A small network was shown many inputs. Here are its activations along a few directions, one row for each input.
Each table varies a few parts of the input and shows all the possible inputs, shuffled.
A made-up example of a description, with smaller parts first: ring(5) and (point or ring(9) or (values(2) and line(6))).
Shared parts are said once, and a part with two or three values counts as separate values.

A family of inputs:
R1: [-0.15 -0.57 2.03 -3.33 2.32 -3.19 4.33 -1.80 -4.33 -0.99 0.02 2.63 0.72 1.93 -3.27 -4.06 0.98 -1.54 2.62]
R2: [-0.20 -2.26 -0.70 0.94 -0.44 0.09 -1.78 -0.37 3.14 -0.30 -0.44 -2.43 -0.84 -0.09 -4.38 0.57 -0.42 -0.45 -0.36]
R3: [0.31 -0.22 2.04 0.77 -2.88 0.31 0.46 -0.41 -4.20 -0.23 -0.67 5.43 2.96 -2.62 7.87 -3.60 -1.82 0.27 -2.21]
R4: [-0.64 -1.13 1.01 1.96 -2.57 -0.08 -2.71 0.75 0.32 0.23 -0.41 -0.22 1.80 -3.86 0.50 -0.50 -1.53 1.50 -2.52]
R5: [-1.20 1.22 2.44 0.37 -0.98 -2.49 -1.31 -1.50 -0.44 0.63 -0.22 -2.66 1.45 -3.53 -4.20 -2.25 -1.21 2.13 -1.65]
R6: [0.73 -2.88 -1.51 -2.56 1.24 0.60 1.73 -1.04 1.54 0.15 -1.69 0.53 -1.36 4.18 -3.43 -0.25 1.22 -3.34 2.45]
R7: [-0.28 0.69 3.00 -0.30 -2.25 -1.08 1.44 -1.18 -4.25 -0.05 -0.36 4.12 2.30 -3.04 5.33 -4.34 -1.76 0.56 -1.95]
R8: [-0.35 7.76 -2.25 1.17 2.84 1.49 -1.41 1.41 3.57 1.54 3.66 -7.34 -3.24 0.04 0.51 7.25 1.65 3.67 0.39]
R9: [0.36 6.12 -3.88 3.11 1.43 3.77 -2.82 3.49 3.87 1.24 3.06 -4.77 -2.69 0.30 5.40 8.63 1.33 3.21 -0.32]
R10: [0.48 -4.03 -2.25 2.80 -1.87 2.20 -3.08 1.68 3.39 -0.58 -1.05 0.12 -0.33 0.12 0.36 1.82 -0.82 -0.96 -1.05]
R11: [-0.55 -1.01 -0.14 0.33 0.11 -1.32 -0.80 -1.23 2.63 0.16 -0.59 -3.37 -1.16 0.01 -6.26 -0.52 -0.62 -0.15 -0.01]
R12: [1.05 -4.03 -0.22 -0.73 0.24 0.68 1.90 1.44 -3.59 -1.74 -0.56 6.65 1.67 2.07 4.09 -1.59 0.78 -2.52 1.53]
R13: [-0.92 3.22 4.48 -1.93 -0.61 -3.67 2.85 -3.59 -4.96 0.35 -0.10 1.32 1.90 -2.70 0.13 -6.08 -1.42 1.28 -1.04]
R14: [1.04 -3.85 -2.29 -1.59 0.53 1.51 1.16 0.40 1.74 -0.08 -1.97 1.86 -1.46 4.33 -1.14 0.52 1.00 -3.58 2.06]
R15: [-0.90 -0.15 1.86 0.94 -1.67 -1.02 -2.20 -0.66 0.13 0.31 -0.12 -1.63 1.82 -3.81 -2.06 -1.23 -1.14 1.76 -2.04]
R16: [0.44 -1.51 -0.86 -3.01 1.94 -0.78 2.40 -1.72 1.01 0.27 -1.71 -0.50 -1.68 4.50 -5.58 -1.07 1.22 -2.85 2.70]
R17: [0.07 -3.19 -1.48 1.95 -1.18 0.99 -2.39 1.08 3.36 -0.56 -0.68 -1.14 -0.93 0.02 -2.10 1.38 -0.66 -0.65 -0.81]
R18: [-0.12 -1.95 0.27 2.94 -3.08 1.21 -3.69 1.56 0.36 -0.14 -0.67 1.02 2.39 -3.39 2.82 0.24 -1.45 1.30 -2.82]
R19: [0.51 -3.18 0.64 -1.77 0.89 -0.68 2.88 0.69 -3.64 -1.59 -0.23 5.35 1.01 1.80 1.54 -2.25 0.86 -2.27 1.84]
R20: [0.17 -2.10 1.47 -2.84 1.67 -1.66 3.49 -0.90 -3.79 -1.32 0.06 3.82 1.09 1.66 -1.03 -3.07 1.12 -2.01 2.29]
R21: [-0.07 6.96 -3.10 2.27 2.11 2.47 -2.09 2.87 3.81 1.26 3.47 -6.08 -3.25 0.22 2.90 8.17 1.44 3.52 -0.05]
R22: [-0.62 1.71 3.96 -1.42 -1.31 -2.08 1.96 -2.68 -4.39 0.02 -0.06 2.52 2.30 -3.04 2.52 -5.08 -1.33 0.86 -1.47]
R23: [1.51 -4.59 -2.94 -0.64 0.06 2.71 0.17 1.18 1.75 -0.42 -2.25 3.05 -0.89 4.64 1.07 1.17 1.06 -3.72 1.73]
R24: [-0.66 8.93 -1.58 0.55 3.45 0.00 -0.49 0.56 2.99 1.85 3.50 -8.25 -3.56 0.27 -1.60 6.14 1.51 3.99 0.70]
Question: What do these inputs look like to the network?
Answer: line(4) and (point or ring(5))
Question: Changing only the line(4) part turns R16 into R14. The same change can be made to R11. Which row results?
Answer: R17
Question: Change only the line(4) part in R5. List by row number the other rows that result.
Answer: R4, R15, R18
Question: List by row number the other rows that have the line(4) part in common with R18.
Answer: R3, R9, R10, R12, R23
Question: Change only the line(4) part in R19. List by row number the other rows that result.
Answer: R1, R12, R20

A family of inputs:
R25: [-0.60 -0.86 4.24 0.49 -3.17 -1.97 0.62 -1.27 -5.58 -0.76 -0.45 5.18 4.12 -4.91 4.74 -6.04 -2.41 1.00 -2.74]
R26: [0.95 -6.14 -1.53 -3.07 1.74 -0.23 2.48 -0.83 0.99 -1.05 -2.51 2.29 -1.28 5.81 -6.06 -1.63 1.53 -5.03 3.54]
R27: [-1.29 1.97 5.73 -1.56 -1.61 -4.42 2.57 -3.50 -6.36 -0.03 -0.08 2.68 3.45 -4.76 0.48 -7.64 -2.14 1.63 -1.86]
R28: [-0.95 8.43 -1.49 1.32 2.50 0.19 -1.79 0.31 4.15 2.03 3.36 -9.35 -3.28 -1.09 -2.45 6.19 0.91 4.40 -0.20]
R29: [-0.63 6.81 -2.16 2.26 1.49 1.42 -3.07 1.48 4.61 1.85 2.80 -8.14 -2.68 -1.28 -0.67 6.90 0.77 4.10 -0.78]
R30: [0.15 4.45 -3.76 4.03 0.00 3.91 -4.45 3.54 5.34 1.27 2.34 -5.46 -2.47 -0.92 4.15 8.42 0.45 3.25 -1.55]
R31: [-0.10 -1.54 3.31 1.13 -3.85 -0.40 -0.24 -0.33 -5.07 -0.68 -0.86 6.22 4.31 -4.51 7.35 -4.93 -2.36 0.67 -3.10]
R32: [-0.92 0.68 5.07 -0.76 -2.48 -3.01 1.35 -2.38 -6.04 -0.11 -0.46 3.87 4.17 -4.99 2.71 -6.72 -2.13 1.44 -2.37]
R33: [1.30 -7.32 -2.37 -1.91 1.17 0.90 1.75 0.48 1.19 -1.56 -2.40 3.64 -1.14 5.86 -3.62 -0.69 1.41 -5.27 3.22]
R34: [1.74 -7.90 -3.25 -1.18 0.45 2.38 0.91 1.49 1.57 -1.47 -2.78 4.74 -0.89 6.07 -0.88 0.34 1.42 -5.49 2.83]
R35: [-0.28 5.58 -2.94 3.35 0.89 2.57 -3.75 2.76 4.85 1.32 2.91 -6.74 -2.62 -1.24 1.84 7.82 0.64 3.81 -1.13]
R36: [0.62 -4.17 -0.84 -4.09 2.87 -1.34 3.61 -1.76 0.36 -0.81 -1.88 1.06 -1.70 5.96 -7.60 -2.02 1.93 -4.50 4.15]
Question: Changing only one part turns R33 into R25. The same change can be made to R34. Which row results?
Answer: R31
Question: What do these inputs look like to the network?
Answer: values(3) and line(4)
Question: Start at R30 and move only the line(4) part, one step at a time. The first step leads to R35. Which rows follow, in order?
Answer: R29, R28

A family of inputs:
R37: [0.41 -2.99 -2.65 1.15 -0.49 1.69 -2.10 0.48 4.31 0.22 -1.14 -2.02 -1.23 1.68 -3.11 2.19 -0.02 -1.43 0.29]
R38: [0.34 -7.26 2.41 -3.57 -0.79 -2.87 4.06 -2.05 -4.81 -1.58 -3.59 7.54 2.55 2.31 -3.26 -7.96 -0.44 -4.71 1.79]
R39: [1.07 -3.35 -2.52 -0.25 0.61 2.18 -0.50 1.68 1.98 -0.55 -1.09 1.32 -1.07 3.48 -0.10 2.24 1.36 -2.39 1.49]
R40: [-0.98 6.14 1.40 -0.33 0.66 -0.92 0.59 -0.54 -0.86 1.21 2.22 -3.01 -0.33 -2.49 1.54 1.10 -0.03 3.13 -0.90]
R41: [1.00 -0.11 -2.29 -1.16 2.22 1.11 1.59 1.20 0.37 -0.29 -0.31 1.02 -1.84 4.72 0.36 2.05 1.88 -1.81 2.52]
R42: [-1.20 3.86 1.27 2.22 -0.37 -1.29 -1.81 -0.51 0.82 0.30 2.44 -4.44 -0.11 -4.17 -1.03 0.91 -1.23 3.62 -2.07]
R43: [-0.23 0.94 -0.42 3.42 -2.67 1.65 -3.90 -0.24 2.71 0.59 0.43 -2.65 0.63 -3.36 2.03 1.46 -1.85 2.06 -3.08]
R44: [-0.56 -3.63 5.04 -1.75 -2.82 -3.22 2.58 -1.99 -7.04 -0.99 -2.01 7.45 4.73 -3.52 2.19 -8.71 -2.08 -1.04 -1.44]
R45: [0.18 3.56 -0.30 0.64 0.42 0.91 0.20 1.55 -1.49 0.41 1.26 0.68 0.05 -0.38 5.39 1.92 0.46 1.65 -0.31]
R46: [0.22 0.52 -0.41 2.04 -0.93 1.79 -1.70 1.61 0.14 -0.16 1.25 0.64 0.45 -2.13 5.21 1.93 -0.38 1.28 -1.36]
R47: [-0.23 -0.05 -0.97 -0.16 1.43 -0.41 -0.80 -0.44 2.77 0.23 0.23 -3.86 -1.44 1.05 -5.64 1.60 0.72 0.01 0.99]
R48: [-0.02 2.36 -0.58 -2.24 2.71 -0.64 1.80 -0.74 1.11 0.62 0.31 -2.68 -2.39 2.80 -3.58 1.27 1.61 -0.38 2.06]
Question: Changing only one part turns R40 into R48. The same change can be made to R42. Which row results?
Answer: R47
Question: What do these inputs look like to the network?
Answer: values(2) and (point or ring(5))
Question: Change only the values(2) part in R43. List by row number the other rows that result.
Answer: R37

A family of inputs:
R49: [0.10 -4.43 1.33 -2.28 0.45 -1.99 2.49 -1.30 -2.24 -1.52 -1.34 3.40 0.73 1.77 -3.76 -4.08 0.28 -2.84 1.67]
R50: [0.82 -1.27 -4.39 3.72 -0.87 4.31 -4.35 3.99 5.26 0.13 0.13 -1.85 -1.72 1.03 2.95 6.59 0.40 0.28 -0.82]
R51: [0.14 3.14 -2.73 0.46 2.26 1.77 -1.28 1.59 3.64 1.07 1.60 -4.76 -2.45 1.61 -1.14 5.73 1.72 1.21 1.13]
R52: [-0.03 -3.91 1.58 -2.97 -0.13 -2.11 2.37 -2.62 -1.40 -0.44 -2.49 2.24 0.67 1.69 -5.08 -4.90 -0.14 -2.96 1.28]
R53: [-0.38 2.68 -1.85 0.28 1.43 0.35 -1.48 -0.30 4.65 1.21 0.67 -6.47 -2.82 1.12 -5.12 3.75 0.73 1.05 0.50]
R54: [-1.17 3.01 3.20 -0.15 -1.20 -2.61 -0.02 -2.65 -1.50 1.02 0.06 -2.02 1.32 -3.92 -1.73 -3.40 -1.75 2.31 -2.04]
R55: [-1.18 2.79 2.98 0.62 -0.66 -2.49 -0.05 -1.06 -2.39 -0.12 1.40 -1.01 1.36 -4.06 -0.16 -2.22 -1.22 2.74 -1.73]
R56: [-0.32 2.27 -2.20 1.00 2.06 0.61 -1.46 1.18 4.07 0.20 1.84 -5.54 -2.91 1.13 -3.72 4.90 1.22 1.28 0.84]
R57: [0.87 -2.98 0.26 -2.42 0.73 -0.37 3.48 -0.85 -2.70 -0.95 -1.29 4.97 0.28 3.22 1.02 -3.09 0.50 -3.25 1.95]
R58: [0.52 3.49 -3.13 0.64 2.20 2.13 -0.33 1.55 3.17 0.78 1.64 -3.47 -3.21 2.56 1.30 5.46 1.49 0.67 1.27]
R59: [-0.02 -1.21 0.94 3.16 -3.93 1.52 -2.98 1.51 -1.17 -0.20 -0.27 2.97 2.82 -4.46 6.94 -0.63 -2.13 1.53 -3.61]
R60: [1.18 -8.10 -0.52 0.16 -2.35 1.61 -0.18 0.83 -1.04 -1.75 -2.89 6.94 1.99 1.60 2.47 -2.82 -0.56 -3.97 0.03]
R61: [-0.69 3.80 2.19 0.14 -0.36 -1.18 0.11 -0.57 -2.76 0.83 1.15 -0.31 1.84 -3.39 2.46 -1.13 -0.60 2.67 -1.32]
R62: [-0.38 4.11 1.70 0.24 -0.44 -0.56 1.02 -0.51 -2.85 0.37 1.41 0.86 0.85 -2.36 4.98 -0.99 -0.69 2.05 -1.19]
R63: [0.54 -3.37 0.64 -2.61 0.81 -0.99 2.66 -0.78 -2.74 -0.62 -1.62 4.03 1.25 2.46 -1.41 -3.17 0.75 -2.76 2.04]
Question: What do these inputs look like to the network?
Answer: values(3) and (point or line(4))
Question: Changing only the values(3) part turns R53 into R52. The same change can be made to R51. Which row results?
Answer: R63
Question: Start at R54 and move only the line(4) part, one step at a time. The first step leads to R55. Which rows follow, in order?
Answer: R61, R62
